A small network was shown many inputs. Here are its activations along a few directions, one row for each input.
Each table varies a few parts of the input and shows all the possible inputs, shuffled.
Descriptions start from the smaller parts, as in this example, which fits no table here: one of 4 places along a line, together with either a single point or one of 9 places around a ring or (one of 3 separate values, together with one of 5 places around a ring).
Shared parts are said once, and a part with two or three values counts as separate values.

Table:
R1: 30  -18  -5  -15  -15  -45  2  13  42  6  -34  -37
R2: 20  -30  -33  -12  60  5  -23  1  -7  10  41  6
R3: -25  30  -5  17  122  -39  65  46  -88  -72  -41  12
R4: -5  13  23  43  -66  6  -5  -12  27  -7  -5  -32
R5: -12  17  44  61  -32  23  -20  -10  -10  5  41  29
R6: -9  6  15  -49  -94  -7  10  -3  47  -12  -31  -60
R7: 28  -15  -5  8  96  -9  31  -25  -25  15  35  54
R8: -26  26  2  -22  -114  28  10  -18  31  8  -23  -39
R9: -54  16  9  -60  -67  51  -55  -26  4  40  14  -36
R10: 43  -8  57  58  20  -27  64  -19  1  -39  -13  53
R11: -3  -35  -43  -79  -27  24  -11  1  52  -3  -30  -50
R12: -17  22  -12  14  -38  27  -45  -8  -9  46  36  5
R13: 47  -13  3  7  26  -45  12  6  31  -21  -19  15
R14: -5  8  26  39  12  35  -28  -8  -25  34  56  25
R15: 45  -24  8  9  72  -50  38  -22  -23  -13  -1  57
R16: 45  -11  27  28  65  -44  45  -26  23  -43  -25  64
R17: -32  6  -46  -76  -42  52  -53  -15  13  26  17  -17
R18: -10  -3  -29  -11  3  15  -56  -1  -9  47  32  -9
R19: 6  -10  -9  9  37  6  -34  1  -33  33  58  24
R20: 34  -28  -29  -24  12  -16  -10  4  29  10  -18  -44
R21: -25  2  39  46  44  7  8  -17  -18  30  61  82
R22: -31  28  21  26  -65  18  -37  -11  8  33  18  -6
R23: -13  1  55  74  2  -1  18  -32  -36  1  35  83
R24: -3  -5  5  32  85  13  16  -24  -21  16  59  77
R25: 12  -10  -56  -37  30  7  -34  6  22  34  13  -12
R26: -42  24  -43  -32  45  -25  -1  92  -51  -43  -76  -56
R27: -17  -18  -66  -89  -20  40  -39  -9  26  20  -10  -29
R28: -52  15  -52  -77  -1  28  20  92  -42  -33  -84  -79
R29: 18  3  15  20  -58  -22  16  7  45  -8  -22  -35
R30: -4  -10  -20  -71  -51  -8  2  3  70  -8  -46  -48
R31: 50  -26  -18  -3  31  -35  3  5  2  -13  10  -1
R32: -51  18  13  -29  -105  50  -27  -32  8  19  6  -38
R33: 44  -6  36  44  -16  -23  16  0  16  -41  -6  2
R34: 16  4  56  76  3  -15  51  -29  -14  -27  4  74
R35: 23  10  48  70  -36  5  25  -6  -10  11  3  3
R36: -25  23  -31  7  80  -29  23  75  -78  -62  -51  -35
Q: Describe the family of inputs behind these rows.
A: one of 4 places along a line, together with either a single point or one of 8 places around a ring
Q: Changing only the place on the line of 4 turns R1 into R13. The same change can be made to R22. Which row results?
A: R5
Q: List by row number the other rows that have the place on the line of 4 in common with R27.
A: R6, R8, R9, R11, R17, R28, R30, R32
Q: Change only the place on the line of 4 in R34. List by row number the other rows that result.
A: R4, R8, R35
Q: Start at R15 and move only the place on the ring of 8, one step at a time. The first step leads to R7. Which rows follow, in order?
A: R24, R21, R23, R34, R10, R16

Table:
R37: -21  37  35  32  -60  -6  -4  -2  8  -4  -15  -26
R38: -2  12  5  -25  -23  -10  35  0  -2  -38  -59  -40
R39: -35  24  11  -17  5  48  -6  -3  -28  14  -9  -1
R40: -18  -12  -6  -57  1  3  18  11  -21  -24  -16  -23
R41: -3  -26  -51  -25  -7  3  -29  -14  42  15  24  -27
R42: -55  33  -3  9  -21  12  -32  -6  -5  20  24  2
R43: 17  -6  24  36  55  -8  12  -63  -8  5  43  89
R44: -22  -3  -22  -47  20  26  7  -3  -33  -2  -9  -29
R45: 29  9  -10  47  110  -11  0  26  -57  -13  28  25
R46: -15  3  -13  -43  -17  -9  30  11  -7  -39  -29  -21
R47: 43  3  19  88  57  -67  54  41  -29  -33  -24  15
R48: 45  -24  -8  -4  -43  -7  -12  -10  49  -14  -26  -50
R49: 20  9  -12  11  -67  -2  -27  17  15  15  18  -18
R50: 37  -12  70  71  15  -36  56  -53  14  0  -2  59
R51: -19  -16  -45  -58  9  -8  -16  -8  21  8  -24  -14
R52: -29  25  18  -10  -41  16  19  11  -1  -21  -26  14
R53: 7  -7  -1  0  -44  11  -37  21  9  40  27  -17
R54: -36  7  -35  -54  10  5  12  -4  -19  -16  -11  -11
R55: -10  -15  -31  -58  29  17  -14  -3  6  31  -9  -38
R56: 9  -35  -34  -20  6  32  -41  -10  17  33  11  -38
R57: 4  -16  -29  -55  -14  -15  5  5  34  -13  -24  -26
R58: -42  24  17  13  -3  41  -33  5  -14  30  20  -9
R59: -37  20  21  3  -35  15  -24  8  -5  13  19  -2
R60: 31  0  12  45  94  -39  27  46  -35  -24  21  36
R61: 10  3  -15  -6  -20  24  -40  4  -13  53  39  -32
R62: -32  18  27  -27  -18  27  8  13  -19  -9  -12  6
R63: 27  -5  45  28  73  19  17  -59  -17  25  47  69
R64: -48  22  -17  -11  -6  38  11  3  -16  -2  0  8
R65: 34  -14  45  51  19  -27  45  -48  10  -9  23  87
R66: 23  -31  -28  -8  -38  4  -25  3  53  -3  -13  -19
R67: 2  -25  -16  -69  8  -4  -2  6  24  7  -16  -28
R68: 30  18  7  26  -75  -15  -20  4  27  13  -10  -30
R69: 17  -1  -29  54  89  -39  -2  29  -53  -29  19  49
R70: 27  -19  57  32  43  -3  28  -44  2  12  39  86
R71: -20  30  36  10  -45  7  21  6  -9  -23  -52  -14
R72: 28  -7  -5  75  64  -55  35  46  -24  -39  -3  44
R73: 20  -7  -7  -39  -25  -22  10  -4  38  -16  -62  -42
R74: -37  23  23  27  -49  11  -16  18  12  -6  -1  7
R75: -5  4  -30  -2  -36  6  -40  3  1  37  43  -14
R76: 22  -44  -26  -25  -22  16  -32  -3  34  7  11  -27
Q: Describe the family of inputs behind these rows.
A: one of 5 places along a line, together with either one of 2 separate values or one of 6 places around a ring
Q: Changing only the place on the line of 5 turns R49 into R75. The same change can be made to R74. Which row results?
A: R42
Q: Changing only the place on the line of 5 turns R47 into R69. The same change can be made to R48. Which row results?
A: R41
Q: Start at R50 and move only the place on the line of 5, one step at a time. The first step leads to R65. Which rows follow, in order?
A: R70, R43, R63
Q: List by row number the other rows that have the place on the line of 5 in common with R67.
A: R40, R53, R59, R60, R62, R70, R76
Q: Change only the choice among 2 separate values in R65. List by row number the other rows that result.
A: R72

Table:
R77: -14  30  -48  -26  -51  -9  4  49  -8  -28  -36  -50
R78: -36  15  -21  -18  -72  29  -43  8  19  14  25  -27
R79: -6  1  -43  -31  14  23  -51  -12  -18  24  58  -24
R80: 20  7  40  20  -36  -43  39  11  24  -6  -58  -21
R81: 35  -21  37  23  -32  6  18  -32  36  29  27  34
R82: -3  -22  -35  -54  54  -9  -10  34  -28  -6  -15  -39
R83: 15  35  19  85  93  -32  37  38  -65  -49  19  47
R84: -10  16  34  -2  -81  34  -16  -1  31  29  5  -7
R85: 38  -15  28  6  0  -48  47  12  31  -17  -44  29
R86: 13  -15  22  5  18  8  10  -67  10  22  37  32
R87: -46  1  -45  -63  3  5  -8  28  -30  -25  -33  -34
R88: -20  24  37  88  70  21  15  -40  -71  18  57  77
R89: -5  18  -14  19  -62  -19  9  26  12  -41  -48  -46
R90: 13  -6  53  25  -81  15  -4  -21  37  15  3  22
R91: 28  -35  9  10  64  -33  29  0  27  -10  -40  12
R92: 17  -17  -17  -27  90  -16  6  8  0  -4  -32  -12
R93: -45  7  -40  -45  -31  26  -58  7  0  23  31  -10
R94: 7  -22  -15  -16  42  42  -26  -46  -5  12  43  18
Q: Changing only one part turns R94 into R92. The same change can be made to R90. Which row results?
A: R80
Q: Describe the family of inputs behind these rows.
A: one of 2 separate values, together with either a single point or one of 8 places around a ring
